A small network was shown many inputs. Here are its activations along a few directions, one row for each input.
In each table, some parts of the input vary, and every possible input appears once, in random order.
A made-up example of a description, with smaller parts first: one of 3 separate values, together with either a single point or one of 9 places around a ring or (one of 5 places around a ring, together with one of 6 places along a line).
Shared parts are said once, and a part with two or three values counts as separate values.
In the rows, zero is written as 128.

Other details of the inputs shift rows strongly along two fixed directions, in all tables alike. That doesn't count.
These rows show it; all are for the same input, with only those details redrawn:
[145 117 132 140 153 142  99 127 117 149 130 160]
[122 122 114 128  65  99 141 141 139 102 116  98]
[122 122 120 129  63  98 147 140 140 106 118 100]
[131 139  58 146 151 157 114 138 120 146 110 154]
[129 143  31 149 155 154 110 141 123 144 105 142]
[127 117 130 128  77 109 140 137 136 113 121 110]
[136 100 197 127  77  92 135 133 133 116 140 115]
[161  88 235 136 158 135  98 121 113 162 157 172]

Table:
x1: [109 141 108 113  95 115 158 121 143  99 140  83]
x2: [103 199 138 152 160 160 108 111 106 173 113 100]
x3: [124 142 100 127 166 155 132 107 120 131 142 129]
x4: [104 122 144 100 108  96 161 124 140  90 141 100]
x5: [129 121  92 123  89  98 152 147 144  87 112 116]
x6: [129 124  94 106 170 147 130 137 141 120 118 160]
x7: [140 134 125 124 155 151 116 120 115 155 140 141]
x8: [121 131  89 131  80 114 139 140 136 110 111 110]
x9: [152 110 146 125 160 131 114 140 130 134 136 172]
x10: [103 189 162 150 155 153 107  96 105 166 115 102]
x11: [126 142  53 136 136 151 112 145 126 141 111 144]
x12: [115 102 200 104 111  87 159 114 135  90 152 100]
x13: [134 115 116 112 170 136 130 129 141 116 122 158]
x14: [155  98 230 129 162 134 114 105 112 164 165 152]
- What is each input in this table made of? => one of 2 separate values, together with either a single point or one of 6 places around a ring
- The inputs of x3 and x1 match in every part but the choice among 2 separate values. If x14 is changed in the same way as x3 into x1, which row does it become? => x7
- Change only the choice among 2 separate values in x6. List by row number the other rows that result. => x13

Table:
x15: [120 142 162 127 113 117 126 139 131 126 124 120]
x16: [138 129 142 117 112 118 136 122 136 132 134 112]
x17: [139 112 149 132 125 118 121 135 129 128 112 142]
x18: [123 115 143  99  96 103 157 140 142  99 142 109]
x19: [126 107 137 132  90 101 144 122 122 106 142 112]
x20: [122 133 156 130 110 124 122 122 123 143 128 112]
x21: [137 126 147 107 120 118 133 136 143 127 123 127]
x22: [105 128 159 119 123 101 152 113 137  87 114 102]
x23: [125 124 138 130 165 158 103 129 122 155 130 159]
x24: [140 140 143 125 106 117 144 127 138 122 140 108]
x25: [145 117 134 144 138 132 113 121 116 143 122 140]
x26: [121 131  48 143 102 131 132 127 130 111 112 116]
x27: [131 103 141 128 107 115 128 134 134 111 124 137]
x28: [133 116 140 107 118 123 133 134 146 117 137 129]
x29: [ 92 154  38 129  87 122 151 135 128 111 116  84]
x30: [123 134 147 125 141 138 111 134 124 147 117 138]
x31: [117 130 155 133 147 121 138  97 121 110 130 112]
x32: [117 131  43 135 144 140 131 141 122 118 110 146]
x33: [146 141 133 125 165 148 122 138 134 143 129 153]
x34: [133 149 140 145 163 153 104 122 111 161 136 144]
x35: [113 123 141 123 146 133 125 134 120 140 137 142]
x36: [146 126 135 147 164 138 109 138 124 141 118 162]
x37: [137 153  50 159 151 148 115 130 118 137 108 140]
x38: [139 120 129 118 151 139 132 120 122 138 156 134]
x39: [125 125 140 135 139 148 111 118 120 151 141 134]
x40: [136 119 139 115 109 124 135 120 138 123 148 114]
- What is each input in this table made of? => one of 2 separate values, together with either a single point or (one of 3 separate values, together with one of 4 places along a line)
- The inputs of x37 and x36 match in every part but the choice among 2 separate values. If x19 is changed in the same way as x37 into x36, which row does it become? => x32
- Change only the choice among 2 separate values in x22. List by row number the other rows that result. => x31

Table:
x41: [119 109 161  91  86  86 169 148 160  78 134 108]
x42: [ 88 153 192 122  88 103 140 119 128 119 128  79]
x43: [100 190  72 137 152 156 134 110 118 144 129  96]
x44: [167 116 243 127 181 137 105 116 127 156 143 164]
x45: [125 153 125 122 134 127 138 126 147 113 109 115]
x46: [132 130  44 112 145 139 131 159 139 120 106 153]
x47: [118 130  57 142 147 136 125 138 123 121  91 145]
x48: [130 143  54 135 134 149 122 119 128 140 109 122]
x49: [134 133  49 140 145 137 132 124 118 121 119 135]
x50: [127 115  33 113 136 145 135 143 133 124 125 142]
x51: [122 132  99 128 135 121 153 115 131  98 134 115]
x52: [140  80 231 136 181 132  99 117 111 145 144 180]
x53: [124 105 150  90  79  89 175 133 155  79 158  96]
x54: [117 134 118 126 119 129 121 130 138 122 103 121]
x55: [146 113  47 136 120 141 110 175 138 132 106 169]
x56: [166 124 188 135 197 155  89 120 120 173 127 181]
x57: [ 92 168  68 142 134 158 118 113 110 152 123 101]
x58: [156 114 188 136 194 158  87 119 118 175 123 182]
x59: [114  94 158 123  76  90 150 117 131  89 140  98]
x60: [117 149  65 136 165 138 139 132 131 106 102 138]
x61: [149  74 217 103 181 143 118 114 120 144 183 178]
x62: [126 133 177 150  39  98 126 129 119 140 145  86]
x63: [111  89 156  95  72  89 152 152 152  87 127 114]
x64: [147 116  50 164 120 139 112 140 116 134 119 151]
x65: [112 186  71 141 146 155 130 115 113 149 127  99]
x66: [138 124  35 112 140 141 137 144 133 123 130 143]
x67: [137 101 151  93  74  87 172 139 150  84 157  99]
x68: [159 104 182 142 204 145  97 123 108 156 133 192]
x69: [155  89 173 143 198 153 100 106 101 162 152 184]
x70: [142  93 164 148  58  83 128 153 135 104 118 127]
x71: [132 106 159  94  80  85 165 154 156  83 133 111]
x72: [182 102 173 161 164 160  76 121 110 188 149 185]
x73: [109 100 159  91  79  89 161 146 152  80 132 111]
x74: [150 137 192 167 165 162  70 132  99 202 134 177]
x75: [116 115  34 111 138 149 133 140 133 118 128 139]
x76: [112 123  97 128 128 124 145 112 123 101 132 118]
x77: [183  59 208 133 144 135  93 142 119 164 177 196]
x78: [149 112 171 141  47  90 122 150 146 120 111 115]
x79: [135 110 164 122  86  85 163 119 134  85 147  95]
x80: [128 133 171 111  82  96 160 110 151  96 143  79]
x81: [ 90 143 191 127  78 102 132 125 128 125 124  82]
x82: [118 142  54 132 135 153 120 117 129 133 114 119]
x83: [111 153 192 127  77  94 136 128 129 128 123  83]
x84: [112 158  70 127 150 150 123 126 135 124  96 128]
x85: [122 121  42 114 141 142 130 158 139 121 101 152]
x86: [116 153  57 127 144 154 130 110 129 126 118 117]
x87: [143 138 106 127 114 125 132 118 134 130 125 111]
x88: [102 169  67 144 132 155 120 115 109 158 119 104]
x89: [ 97 194  84 138 159 152 127 126 124 141 106 108]
x90: [100 145 189 128  73  97 135 128 128 129 119  82]
x91: [110 160 195 125  87  97 145 127 132 120 128  78]
x92: [113 178  69 143 137 152 121 117 110 158 124 105]
x93: [158 111 185 141 213 149 105 121 111 148 137 187]
x94: [170 125 183 134 203 164 102 102 116 169 155 166]
x95: [106 140  62 134 157 140 132 129 123 108 100 140]
x96: [ 91 149 179 121  78 106 148 104 122 120 149  66]
- The inputs of x42 and x96 match in every part but one. If x58 is changed in the same way as x42 into x96, which row does it become? => x48
- The inputs of x92 and x83 match in every part but one. If x43 is changed in the same way as x92 into x83, which row does it become? => x89
- What is each input in this table made of? => one of 2 separate values, together with one of 4 places along a line, together with either a single point or one of 6 places around a ring
- A walk changes only the place on the ring of 6. It starts at x76 and steps to x51. List the rest of the walk in order. => x79, x49, x69, x59
